Small tables with named rows and columns. After each table, cells are looked up by row and column.

Table sezasez
         mumagi    bol  pulek    pum
kikotik   -0.10  -0.67  -0.67  -0.62
zal       -0.09  -0.66  -0.65   0.48
kol       -0.09  -0.99  -0.98  -0.01
vogorav   -0.10  -0.31  -0.31  -0.30
dif       -0.10   0.46   0.46   0.99
dab       -0.09  -0.61  -0.61   0.53

What is the bol of dif in sezasez? 0.46
What is the mumagi of vogorav in sezasez? -0.10
What is the pum of zal in sezasez? 0.48
What is the mumagi of kol in sezasez? -0.09
What is the bol of kikotik in sezasez? -0.67
What is the pulek of zal in sezasez? -0.65
What is the bol of dab in sezasez? -0.61
What is the bol of vogorav in sezasez? -0.31
What is the pulek of dif in sezasez? 0.46
What is the pum of kikotik in sezasez? -0.62

gavir =
|  | fakazi | zub | vadiril | viv | vumefer | ritag | vadelo | zimeri | belepu |
|---|---|---|---|---|---|---|---|---|---|
| tibofuv | 7.6 | 3.9 | 3.7 | 4.8 | 6.8 | 5.8 | 2.2 | 3.6 | 6.0 |
| milun | 4.1 | 6.0 | 4.3 | 4.2 | 5.1 | 5.7 | 6.0 | 4.7 | 3.1 |
| sodazoz | 4.4 | 5.6 | 4.9 | 4.7 | 4.9 | 5.2 | 5.8 | 5.0 | 4.1 |
| lazan | 3.7 | 6.8 | 3.1 | 3.2 | 5.7 | 6.8 | 6.5 | 3.9 | 1.0 |
| ror | 1.8 | 6.5 | 6.5 | 5.2 | 3.0 | 4.2 | 8.6 | 6.7 | 3.6 |
| fum | 4.8 | 4.0 | 7.8 | 7.0 | 3.4 | 2.8 | 5.3 | 7.1 | 8.6 |
| dozus | 7.6 | 3.6 | 4.4 | 5.3 | 6.4 | 5.3 | 2.2 | 4.1 | 6.9 |
| lotegi | 5.4 | 4.2 | 6.5 | 6.2 | 4.3 | 3.8 | 4.7 | 6.0 | 7.4 |
| sokubi | 7.2 | 3.1 | 6.0 | 6.4 | 5.3 | 4.0 | 2.6 | 5.4 | 8.8 |
| nus | 5.6 | 3.6 | 7.3 | 6.9 | 3.9 | 3.1 | 4.4 | 6.6 | 8.9 |

vadiril of fum: 7.8
ritag of nus: 3.1
fakazi of nus: 5.6
fakazi of milun: 4.1
zub of tibofuv: 3.9
zub of sodazoz: 5.6
belepu of milun: 3.1
vadelo of sokubi: 2.6
Which row has the largest vadelo? ror

koti:
,tal,vulud,milil
sekasi,68.633,76.498,30.574
lan,63.341,76.369,35.280
loz,68.886,28.348,25.783
repuzem,70.846,67.592,27.843
zofo,27.334,92.260,74.362
gotol,62.809,22.987,31.954
bur,61.619,23.001,33.105

loz, vulud => 28.348
lan, milil => 35.280
repuzem, vulud => 67.592
repuzem, tal => 70.846
repuzem, milil => 27.843
sekasi, milil => 30.574
sekasi, tal => 68.633
loz, tal => 68.886
zofo, tal => 27.334
loz, milil => 25.783
lan, tal => 63.341
zofo, milil => 74.362
gotol, tal => 62.809
Row with the largest tal: repuzem

tisola:
|  | mit | risuz | nobi | zum | puzov | lagabet | lazu | vova |
|---|---|---|---|---|---|---|---|---|
| lorud | 20 | 11 | 96 | 65 | 97 | 52 | 24 | 57 |
| tez | 37 | 46 | 68 | 49 | 65 | 72 | 65 | 62 |
| sil | 40 | 56 | 73 | 47 | 73 | 82 | 68 | 48 |
| nerugob | 57 | 47 | 54 | 61 | 84 | 74 | 79 | 48 |
| zudare | 50 | 34 | 57 | 63 | 61 | 67 | 67 | 57 |
| fito | 58 | 49 | 65 | 49 | 72 | 69 | 68 | 63 |
| gofas | 44 | 39 | 50 | 43 | 66 | 61 | 78 | 52 |
| raf | 46 | 51 | 71 | 57 | 77 | 71 | 94 | 56 |

fito, nobi => 65
lorud, lazu => 24
lorud, lagabet => 52
fito, mit => 58
raf, nobi => 71
zudare, lazu => 67
sil, vova => 48
lorud, puzov => 97
gofas, lazu => 78
gofas, zum => 43
sil, lazu => 68
zudare, lagabet => 67
tez, risuz => 46
zudare, mit => 50
gofas, nobi => 50
Row with the largest nobi: lorud

rosek =
|  | faf | suv | ler | fiso | ripem | vukenus | lat | buv |
|---|---|---|---|---|---|---|---|---|
| fafe | 29.38 | -19.51 | -17.20 | 6.63 | 31.45 | 44.64 | -48.29 | -4.54 |
| pelazi | 7.41 | -25.64 | -15.07 | 27.43 | 17.40 | 39.74 | -62.14 | 16.49 |
| pofafo | 22.69 | -33.97 | -39.24 | -15.32 | -33.48 | -16.97 | -57.89 | -19.21 |
| muk | 40.22 | 32.02 | 12.56 | 66.52 | 44.64 | 52.53 | -13.95 | -10.91 |
| zatadop | -44.25 | -56.56 | -39.16 | -88.34 | -42.90 | -50.91 | -15.39 | 8.00 |
| fad | -23.50 | -3.60 | -27.24 | -21.51 | 24.52 | -31.38 | 31.29 | -34.59 |
| zes | 27.71 | 21.58 | -19.56 | 21.01 | -7.58 | -34.28 | -30.31 | -22.15 |
| fotuk | -60.50 | 72.76 | -40.16 | -18.01 | 56.80 | -14.36 | -12.33 | 0.79 |

fiso of pelazi = 27.43
vukenus of fad = -31.38
ripem of fotuk = 56.80
lat of fotuk = -12.33
suv of zes = 21.58
lat of muk = -13.95

pinak.tsv
	kogi	tum	res	vit	lazu	zom	tovo	rav	mesoki	kez
kar	-0.29	0.00	0.26	-0.06	0.21	0.48	-0.46	0.38	0.43	0.00
fak	0.35	0.55	0.15	0.57	0.44	0.43	-0.43	-0.74	-0.24	0.14
tid	-0.25	0.06	-0.12	0.09	0.00	-0.19	0.47	0.03	-0.35	0.84
kozof	0.16	0.65	0.49	0.39	0.22	-0.57	0.27	0.02	-0.33	0.41
nute	-0.25	-0.40	0.23	-0.07	0.25	0.29	0.25	0.28	0.12	0.08
boken	0.27	0.39	0.34	-0.25	0.05	0.45	-0.01	0.58	-0.33	-0.10
kuzi	0.68	0.27	0.33	0.59	-0.19	-0.08	0.59	0.63	0.41	-0.16
fezud	-0.07	0.29	0.04	-0.02	0.68	0.19	-0.13	0.47	-0.14	0.56
nidak	0.13	0.65	-0.24	0.13	0.21	0.54	0.01	0.14	0.54	0.37
mif	0.35	0.08	-0.33	0.39	0.30	0.27	0.47	0.28	0.61	0.14
nuna	-0.04	-0.15	-0.04	-0.34	0.03	0.48	0.36	0.65	-0.01	0.58
pura	0.14	-0.28	0.36	0.31	0.68	0.43	-0.15	0.43	0.11	0.54
famote	0.23	0.12	-0.32	-0.48	-0.14	0.02	0.52	-0.46	0.43	0.39
pip	-0.13	-0.07	0.51	0.54	0.38	0.28	-0.21	0.16	0.15	0.56

pip, tum: -0.07
tid, kez: 0.84
boken, res: 0.34
kuzi, res: 0.33
nute, lazu: 0.25
nute, kez: 0.08
pura, rav: 0.43
boken, tovo: -0.01
kuzi, mesoki: 0.41
kozof, rav: 0.02
pip, mesoki: 0.15
kuzi, tovo: 0.59

